Each row below is a small network's average activation on inputs in which a field has the value named, seen along a few directions.
Related values have similar rows: they may be neighbours, one step apart, or belong to one group.
Strong random noise was added to every row along 19 fixed directions; ignore it. To show where, here is one row again and again, with new noise each time:
[  83  188   59 -510  -37   28  -27  209 -226   94 -420 -165 -278  -81
   29  124  169  545  -63  402 -143 -204  205   31 -147  109 -448  164
  446  132]
[ -51 -154 -334 -197 -278  205  180 -199  256 -177  134   29  450  267
 -442  309   26 -121  -43 -282  248  246   91 -294   95  204  -46 -277
 -323  -31]
[-350 -445  116  -84  216 -133 -221  226  144 -200  203  277   26  -68
  345  -35 -245 -190  162  116 -456   68  241  -49 -492   38  211 -254
 -268 -334]
[-105 -107 -158 -186  265 -199   26    3   90 -262 -131 -264   55   22
 -727  204 -204 -355   98  101 -214  209  -59  -20  327 -223 -428 -176
  449 -105]
[ 146 -122  126 -323   56  262 -219 -246 -466  114  116  198 -159 -123
  157 -124   13 -108 -146 -151  276  -24   30  461  123  173   -1 -199
  417 -124]
[ 161 -266  116  171 -176 -145   84  198  192   12  -99  147  318  -47
 -235  274   -7 -157   33   11   75  344  191  -26 -274  245  151  280
 -257  -62]
[-118  106 -158 -157    6  445 -239   73  -91  307  196   91 -136 -209
  618 -333 -269  115  -18  428  272  212   56 -386   64   60   90    8
   23 -415]
[ 115   27  201    5 -195 -193  148  177  -93  219 -238  127  128 -329
  -29   96  -32  -79 -216 -229  -12   97  207    7  -28   38  143  244
 -168  -75]
[ 324   12  209   87  107  263 -195  -63 -408   15 -251   69    0 -357
  -34 -582  367    9  -61   97  277  168  249   87 -142   43 -133  -52
 -130 -272]
[  49   97   88  401  333 -391  -96  177  153  -67   89  132   23 -404
  -32  346 -401 -217  263  227 -631    3 -251  -11  106 -481  328  301
 -174  257]
[-360  -24  279  -28 -269   41 -336  -63  335   -8  443 -267   32  -83
  149  153 -236  198 -104 -284 -145  -97  -26   13 -425  377 -116 -437
  -60  -52]
[-117 -192 -166 -461  109   88  302 -289 -130   46   54  284  146  348
  113  108 -307 -105  139 -361  299 -318 -211 -171  563   49  298   56
  453  147]
[  58  186 -234  230  150  484    7  341 -300    3 -419  268  -25 -116
 -155 -545  596  497  172 -204  -59 -277 -262  144 -130 -210  232  -58
  189 -227]
[ 278   48  108 -499  -17  100 -167 -242  157  -52  625 -332  -27  143
   10   20   -2  -35 -155 -233  102 -111 -104  246  -33  248   82  -66
   91 -145]
[-106   76  -98  274 -185  278   67  307  111  105  144  -54 -121  111
  304    8  115  135 -104   -2 -105   81 -304 -192  -37  132   37    9
 -239 -288]
[ 276 -103   63 -284  356    3 -102  -20  206 -173  177 -369  141  152
 -124 -335 -142  -97  154  175   11   51 -188 -258  118 -134   86  330
  -34 -318]
[ 132 -281 -110 -124 -121    7   66   69  131  -91 -368  -74  540  141
 -202  193  -18  134  -66   73  384  173   84 -392   89    8 -270  122
 -421  -43]
[ 287  237  -16  -50  -43  155 -211  388   50  130  -75 -119  -19 -282
 -131  -81  120  253  -34    7 -470  178 -133  135 -403 -159  520  407
  -65 -286]
[  88   33 -534 -150   89 -224  -93  171 -143  -26  -59 -178 -112  425
  181   95  179 -210  -52  207  109  189  328  230   10 -299  -22 -521
  271   82]
[  64 -116 -324   69  248 -209  391   84 -121  -57 -221  204   49   35
  289  244  394  -63   -6  136  428 -385 -114  118  121  -47  -99  120
  309   78]
[ 180  149 -182  106 -151  354  -69   15 -136  -11  -53  568  225  -27
 -413 -106  111  381  258   81  -81   95  280   -5  106 -211  170    4
 -608  456]


Values of VUP:
sesem: [-329 -136  142  157 -119  -33 -288 -193  220  -79 -392 -494  177 -292
   26   27  -38  396 -102  458   37  152   69 -341 -729  119 -368  238
  -56   82]
kol: [-115   91 -198   -1  190   50  245  -15  150 -112   93   47   95  178
  -51 -179 -177 -223  281 -134   -9   -3 -160 -597  451 -114  176 -154
  -34 -153]
kopo: [  15  -28  173 -260  137 -110  103 -370   68 -143   -8    6  122    1
  471 -115   21  171  156   88  215 -465   58 -397 -160  138  137  244
 -208  221]
lovor: [-186 -206 -187 -148  262  -14 -528 -187   40 -207  106 -368   93   77
  122 -121 -139  -19  -50   39  -51   24  -86  204 -320 -328   13 -453
  151  -88]
pote: [ -59  314   96  145   10 -118    4 -123  191  129  395 -229 -287  109
  118 -122 -223  -70  104  192  249 -113   66  -82  279  116 -323 -238
  313  173]
tilud: [ -57 -131  -16   63   14  -13  339   49  -47   73 -305  428   76   24
 -144   77  -67    0  150  -90   84 -101   22 -109  155   38  102  234
  164   54]
tek: [ 297  188   63  -57 -250  292  123  268 -127  452  -12  188 -258  254
   75   50 -209  149  -28   23  287  153 -101  -30  563  214 -101  131
  348  -90]
bog: [-398 -382   66  -41  197  -71 -246 -375 -219  -85  197   91 -103 -212
  604 -108  -48 -152 -182  146  119 -182   23  343 -334  -13  -27 -128
   65   -7]
lin: [-187 -218  -31   74  295   18  105   46  175 -297  136   19   18  148
 -233  272 -380 -428  217  -76 -333   87 -555 -303  559 -102 -122 -161
   26 -304]
lofef: [ -50  -26   73  -34  120   21  -20 -741   99 -122  416 -249  -13 -411
 -453   74  -95 -559  -90   69  426  157 -272  262  176  247 -199  249
  485  -99]
puni: [ 112  160 -172 -141  103  208 -101   92   66  -91  101  -56   12 -172
 -240 -230  129  131  -60  235 -191  136  115  -91  -33 -241 -111   29
 -367 -204]
biza: [-142  185   33 -186 -205  392  282 -300 -198 -115 -255  109 -182  280
 -182   89   32  176   98 -379 -591  -91 -214 -383  123   97  191  -76
  -44  214]
niloz: [  29 -324  -13 -309  484   14  -49 -215 -160 -425   55   41 -151  233
  275 -147  151 -236  111   27 -284 -236 -224   83  -56 -136   45 -159
  -62 -260]
rut: [ 142   32 -236   61  -57 -197  161   51  -19  132  -41   60   76  241
  407  -48  226  122 -211  -42  314 -213  107  155   17 -266  176  144
 -298  202]
fek: [ 318  130  165   35  146   11  -61 -100 -243   61  -76    3    5 -180
 -222 -383   57  118  -70  119  171  -66  -12  170  400 -315 -169  369
 -221  187]
viz: [-132  304  165   75 -269  151   28   58 -196  101 -627   48 -112 -681
  -71  317  195  342 -203  -49 -294  -54    9 -130 -277  132 -324  -81
   47  -49]
saz: [ 295  139  270 -479   20 -376  322    7 -102  -57  -87  230  -46   34
 -483  -93  112  136   70   -7 -197 -291  594  187  222  -55 -130  350
 -211  506]
ralob: [ 409  360  -41  336 -283  354  327   65 -336  285 -216  382 -237  531
  183 -134  147  157  312  -78   17   85  -64 -277  506   60  505  193
 -170  496]
demar: [ -40   -1   81   63  -26   -6  -40  276  347   69  169   95   55  498
  -83 -189 -268  358  403  -36  -18 -223 -158  -65   93   14  258  222
   36  161]
paz: [ 446  373  284 -114   99 -303   81 -497 -110 -125   34 -144 -161  -86
  184  361  200  -47  104 -223 -165 -418   90   85 -159  144  142 -225
  224  579]
The values of VUP form a ring.
Name the neighbours of lovor, in listed order.
Answer: sesem, puni
Name the neighbours of niloz, in listed order.
Answer: viz, demar
Name the neighbours of lin, in listed order.
Answer: kol, lofef
Name the neighbours of biza, in listed order.
Answer: pote, paz

Values of DUGA:
gifa: [-104   58  -58 -117 -118  256  181 -491  189 -152   29 -327  223   25
  -55 -227  164  -57 -134 -297  322  -44 -105 -548  -58  254  -89 -117
 -195 -259]
savid: [  60  -22 -151 -193 -352  -20 -240  145  233  159 -226 -152  514  -18
 -117  317 -167  541 -264 -142   47   17   -7   26 -241 -252  191  242
 -433  176]
volit: [ 320  -43  385  143  107 -184  426 -216 -325  152 -234   47 -126 -149
   41 -432  227 -601 -123 -294  416   54   47   17  216  238  130  363
  308 -334]
goru: [ 295  -61   39 -159   91  195  -96  211  133 -124  338  211   96  241
 -196 -193  142  256  123 -113  162 -261 -100  244  256   25 -177 -102
 -324 -172]
ven: [ -51  -74 -493 -159  -30  334   79   23 -258  440  267  532 -125  -94
   15  -65 -218 -148 -118  496  694  308  105  364  586  -83   -5  446
  420  -99]
toses: [ -60 -238 -101 -103  -39   60 -119   57  254 -293  233   78  -12  114
   83  338  332   42  144  411    7  103  310   32 -676  513 -246 -309
 -114 -107]
fop: [-537 -481 -233 -334   95 -412  482  364  228   -7 -250  -48  -52  562
  625   56  -47  155   -4  412  -17 -315   77 -338 -255   21   69  623
  177  -19]
nama: [-302 -195  -92   83   67  118  169 -473  -80 -266 -207  124  228 -273
  -82  266   38 -171   74  132   45   34  -93 -418  -53  158 -170  -22
  -78  125]
zogep: [ 141  230 -144   18  -72  -75  243 -113  162   16  200  -44   56 -301
 -105   82  244   12 -177  252  138  -16  127  -24  -38  -13 -102  415
 -360  116]
saru: [  17   -3  193  549  -89   28  171  395  172  144  378  224 -327 -281
  199  222   61 -359 -126  117 -170  261 -131  179 -107  350  -66   75
 -119 -430]
fubun: [  -4 -194 -297 -421 -164  -50   78  128 -185   55 -363 -323 -119  643
  290  165  173  322 -352  314  249  -74   12  161  146 -154 -531  144
   47  139]
dugo: [-109  210  334   72   50 -145  128  393   77  107  -10  -76 -191  103
  160 -460  -70  281   93 -193 -335 -391  -62 -184  169 -118   27  170
 -124  -39]
zud: [-347 -103 -173 -292 -138  -45  -51 -177   15   42  -21 -132  110  -52
 -207   -4 -186 -156 -158  -51  295  222  360  -51  -22   97 -199 -343
  374  -58]
sil: [-257   14 -105  196 -252   48  270  257  229  371  -12   10  -71 -156
    8 -188 -162  -75 -145  285  245  340  -68 -180  -17  106  133  832
   31 -410]
tezi: [ 856  214  385 -105  344  -51 -434  -39  308 -217  281 -375  226 -150
 -444 -248  123  141  258  -24  146 -145  -52  162 -110  -14  -23  -33
  -80 -124]
fesug: [ -23  166 -340 -372 -158  -56   12  393  514  -13  386 -141  -95  433
 -781  -27  -33 -156  341   26 -342  460  450  144 -353  214  387 -111
  499 -244]
fude: [ 448  165  164 -217  170   -4  -51    5 -200   16 -402 -146  183 -142
 -182 -117   14  263  -26 -218  117 -260 -158  -66  354 -277 -168   58
   -2  -20]
gumo: [ 149  182   19  449  122 -249   18  284  341  113 -116 -219  223 -435
  -52  100  154  142   52   36  333 -160 -167    2 -281    7    3  187
  232  -94]
fezek: [ 213   93  -50 -200  100  183 -110 -295 -166 -237  -80 -347  196  -38
 -429 -429  407  109 -196 -261  106  -62  -39   79   45 -239 -216 -186
 -219  -62]
nivef: [-123 -310   23  -82  223 -121    7 -270 -121 -217 -232   66  319   21
  238  -46 -131   43    8   66  272 -270  -76 -276  261 -231 -182   49
 -321  193]
The values of DUGA form a ring.
Name the neighbours of sil, in listed order.
Answer: volit, goru
Name the neighbours of dugo, in listed order.
Answer: toses, nivef
Name the neighbours of saru, in listed order.
Answer: savid, fubun
Name the neighbours of zogep, in listed order.
Answer: ven, gumo
